A small network was shown many inputs. Here are its activations along a few directions, one row for each input.
In each table, some parts of the input vary, and every possible input appears once, in random order.
Descriptions start from the smaller parts, as in this example, which fits no table here: values(3) and (point or line(9) or (ring(5) and line(6))).
Shared parts are said once, and a part with two or three values counts as separate values.
(in the rows, 128 means zero)

Other details of the inputs vary at random and push rows far along two fixed directions, the same in every table; ignore that.

A family of inputs:
x1: [104 139 108 136 142 153 130 139 114 132 147 114 108 106 139]
x2: [150  81 158 132 104  66 137 118 126 157 127 161 135 178 110]
x3: [112 140 113 135 137 159 123 134 126 110 127 110 135 118 132]
x4: [136 105 144 119 137  95 151 122 126 124 151 112 115 164 111]
x5: [122  99 139 147  99  49 159 139  98 134 138 171 130 196 110]
x6: [124 102 100 126 129 145  51 103 120  90 138 129 115  73 155]
x7: [129 143 165 120 121 102 218 145 150 144 117 125 141 197  86]
x8: [131 116 142 139  90  56 175 133 115 159 114 183 124 182 119]
x9: [136  72 166 142 100  55 134 105 110 147 118 144 125 179 101]
x10: [133  68 112 135 100  70  73 110  98 128 146 177 124 137 146]
x11: [139 121  96 132 142 143  39 116 105 102 137 124 123  79 170]
x12: [140 143 153 104 149 177 138 115 174 119 117  83 131 100 108]
x13: [136 142  95 105 155 187  74 114 142  92 141  96 121  69 165]
x14: [126 218 158  87 162 196 242 162 199 139 116  71 132 119  81]
x15: [110 147 117 133 143 160 141 137 126 138 132 112 113 109 137]
x16: [112 159  84 125 143 205  80 123 133  95 121 110 137  66 162]
x17: [128 162 117 132 129 148 112 141 125 121 111 135 148 112 139]
x18: [118  85 107 177  95  68  74 121  56 158 122 188 118 140 169]
x19: [139 164 118 131 124 147 122 147 137 133 112 147 133  97 147]
x20: [127 171 100 136 129 151  94 147 116 124 117 146 132  73 156]
x21: [124 158 168 114 125 102 243 155 152 156 127 121 124 182  74]
x22: [125 154 110 119 127 152 124 132 138 112 119 137 139 114 142]
x23: [130  77 107 177  88  75  62 116  73 131 114 192 140 148 167]
x24: [136 147 132 101 164 169 138 126 157 107 140  77 119 112 121]
x25: [137 113 176 102 131 100 203 129 164 153 139 108 131 185  71]
x26: [134 140  86 145 122 149  48 134 109 101 121 163 142  78 179]
x27: [117 119 135 137 115 113 165 121 122 164 116 141 116 159 132]
x28: [121 148 123 139 132 160 117 129 121 129 107 116 148 118 131]
x29: [131 112 170 103 133 100 200 131 157 147 150 106 127 181  70]
x30: [153 135 137 112 147 155 121 118 151 124 124 102 131 117 136]
x31: [108  71  97 173  97  65  74 125  59 112 147 178 124 151 152]
x32: [133 152 108 106 156 190  72 128 146 112 137  97 138  57 137]
x33: [129 161 174  81 166 190 206 124 202 119 126  41 124 122  68]
x34: [125 150 108 140 138 175 100 129 125 141 116 126 125  84 164]
x35: [124  65 156 136 108  54 142 110 109 128 147 137 113 176  96]
Description of these inputs: line(5) and (values(3) or line(4)).
Q: Which other rows does x31 become when the line(4) part takes its other values? List them by row number.
A: x1, x5, x21
Q: Which other rows does x2 become when the values(3) part takes its other values? List them by row number.
A: x12, x30

A family of inputs:
x36: [133 110 140 116 140 140 124 112 141 122 135  99 125 126 116]
x37: [120  98 134 149 105  65 147 132  97 142 135 159 123 179 122]
x38: [130 137 133 126 131 140 131 128 137 141 120 123 128 116 127]
x39: [120 143 124 125 130 140 141 137 134 120 128 124 134 127 121]
x40: [133 146 130 120 130 136 137 135 140 117 124 124 137 125 123]
x41: [135 141 133 127 130 144 129 126 137 127 115 123 139 127 128]
x42: [120 136 124 133 128 145 125 129 129 128 117 124 135 125 131]
x43: [120 137 124 134 133 144 133 129 122 132 124 117 128 126 132]
x44: [138 145 132 113 132 137 141 133 146 126 128 124 134 124 123]
x45: [122 138 121 125 134 135 138 136 129 128 137 126 118 120 131]
x46: [124 137 128 128 133 143 139 126 131 138 123 118 121 122 133]
x47: [124 111  81 147 117 114  37 130  88 104 147 170 117  73 174]
x48: [142  98 149 139 105  76 140 119 117 156 114 160 133 177 123]
x49: [130 116 138 109 141 132 130 119 144 112 145 101 121 125 109]
Q: What is each input in this table made of?
A: values(2) and (point or ring(6))
Q: Changing only the values(2) part turns x37 into x43. The same change can be made to x39. Which row results?
A: x42

A family of inputs:
x50: [121 121 133 135 116  83 166 140 112 139 135 154 123 161 114]
x51: [143 107 156 122 114 103 150 119 145 134 118 126 147 168 104]
x52: [138 132  88 128 141 171  31 123 121  83 135 130 140  56 168]
x53: [125 112 149 119 128 112 159 125 136 127 139 112 122 148  99]
x54: [126 176 106  97 169 205 109 137 159  89 147  75 122  59 133]
x55: [149 113 153 128 111  77 144 121 131 144 121 145 136 171 113]
x56: [114 108 151 138 132 122 165 116 122 160 121 102 122 164 106]
x57: [122  72  88 152 113  86  42 113  75 108 155 169 101 104 171]
x58: [126 158 124 130 120 141 145 143 132 140 109 138 141 136 133]
x59: [113 149 122 131 127 132 156 144 120 129 129 132 125 141 126]
x60: [121 170 148 107 146 158 190 148 159 137 135 102 122 118  95]
x61: [127 138 143 148 108 108 167 136 118 156  98 148 141 171 130]
x62: [136 192 139  98 152 196 164 151 178 135 114  96 138  84 112]
x63: [132 109 157 125 129  91 168 124 137 126 135 122 126 178  93]
x64: [135  55  91 165  94  63  18 103  63 120 135 202 111 113 186]
x65: [128 126 145 134 134 155 135 112 129 153 100 106 133 131 125]
x66: [132 124 140 123 127 125 119 117 143 128 121 123 135 127 120]
x67: [105 193  92 123 161 223 127 149 143 103 128  86 126  65 148]
x68: [116  93  92 140 122 119  53 116 101  87 158 140 125 100 152]
x69: [148  97 153 132 112  80 146 116 125 158 122 149 128 173 125]
x70: [125 132 102 116 150 163  89 128 130 109 150 107 111  82 151]
x71: [134 139 146 126 111 102 174 138 136 154 112 150 141 165 112]
Q: Changing only one part turns x66 into x53. The same change can be made to x55. Which row results?
A: x54
Q: What is each input in this table made of?
A: values(2) and (point or line(4) or ring(6))
Q: Which other rows does x50 become when the line(4) part takes its other values? List them by row number.
A: x59, x60, x67
